A small network was trained on made-up records. Each row is its average activation on records with the value named, seen along a few directions.
Values that are neighbours, or in one group, have similar rows; names and order tell nothing.
(in the rows, 500 means zero)
Random noise pushes rows far along 8 fixed directions. That doesn't count. These rows show it; they differ only by the noise:
[396 601 366 364 584 427 558 723 687 580 641 430 597 497 603 637 375 547]
[489 581 662 630 486 415 436 444 438 390 515 539 605 221 520 553 465 323]
[493 691 700 520 382 260 460 371 358 373 639 499 479 373 633 505 475 383]
[628 563 379 451 508 690 746 545 370 374 387 517 415 602 460 405 574 414]
[343 490 633 637 496 408 290 532 634 606 425 400 637 385 635 501 469 508]
[538 472 445 522 472 755 409 458 657 511 369 310 594 472 461 595 577 448]
[563 528 361 495 465 568 577 401 425 383 464 489 450 543 428 493 567 368]
[553 500 639 560 552 526 566 561 409 419 440 624 562 379 521 472 476 454]
[523 394 426 446 548 383 446 312 523 541 491 658 659 610 472 539 600 482]
[518 429 505 589 585 425 553 472 382 412 455 727 575 404 436 471 494 391]


Values of B:
b7: [489 516 616 528 578 399 550 618 435 473 517 644 564 399 574 485 418 519]
b9: [531 441 332 378 618 386 443 396 615 581 658 634 651 604 470 696 550 516]
b5: [480 619 553 503 445 702 323 485 790 688 435 110 598 466 565 613 616 537]
b8: [634 558 591 396 389 642 645 595 361 343 599 446 221 449 434 484 398 591]
b1: [472 468 373 671 544 561 514 363 440 524 361 497 441 598 348 377 632 360]
b4: [504 381 550 496 381 599 365 425 550 541 424 393 452 538 496 486 525 592]
b3: [462 618 611 473 491 378 606 610 406 545 567 552 453 418 553 386 422 535]
b6: [658 621 635 391 385 462 598 362 319 427 570 607 485 393 469 461 550 460]
b2: [490 552 456 582 440 623 466 438 523 507 485 311 416 485 388 477 563 403]
B is arranged as 3 separate groups.
- Which other values are in the same group as b9? Give them in the order they are listed. => b7
- Which other values are in the same group as b1? Give them in the order they are listed. => b5, b2

Values of H:
h4: [540 640 477 361 318 581 534 453 468 400 624 298 319 498 474 549 434 521]
h6: [600 547 472 321 518 478 569 451 523 481 752 568 508 523 418 658 459 530]
h8: [308 704 341 453 583 341 560 651 726 712 387 420 863 346 677 473 518 349]
h9: [553 551 538 387 440 488 466 377 517 572 353 436 638 685 699 409 646 561]
h5: [525 152 648 579 600 463 478 483 353 654 304 837 418 710 447 224 555 773]
h2: [467 248 742 781 564 593 281 500 528 468 367 546 498 383 432 526 486 526]
h3: [532 396 676 666 453 674 280 342 549 524 291 415 618 492 528 520 648 465]
h7: [454 725 557 549 527 386 626 600 476 606 470 500 601 421 611 344 578 400]
h1: [454 462 780 654 553 451 366 602 489 460 492 526 547 301 583 541 387 542]
H is arranged as 3 separate groups.
- Which other values are in the same group as h8? Give them in the order they are listed. => h9
- Which other values are in the same group as h1? Give them in the order they are listed. => h2, h3

Values of C:
c5: [622 732 569 305 484 436 627 415 488 478 647 465 515 548 578 588 593 454]
c8: [597 644 613 376 396 470 582 486 401 424 667 462 356 419 512 551 444 505]
c4: [572 578 399 438 487 668 563 595 514 358 540 350 401 519 529 605 466 472]
c1: [651 430 567 547 500 717 516 439 448 307 429 530 506 372 376 608 497 436]
c3: [441 695 421 370 561 594 766 884 532 484 509 381 430 562 665 452 348 578]
c6: [387 668 545 439 384 312 422 504 584 633 653 331 460 495 632 462 463 561]
c9: [607 427 477 461 467 639 527 433 446 457 498 520 460 493 341 509 527 500]
c7: [579 470 683 498 469 622 553 634 391 369 657 557 311 461 476 538 334 627]
c2: [551 307 524 526 527 576 489 619 444 348 611 635 390 422 386 647 336 578]
C is arranged as 3 separate groups.
- Which other values are in the same group as c1? Give them in the order they are listed. => c4, c3, c2
- Which other values are in the same group as c8? Give them in the order they are listed. => c6, c9
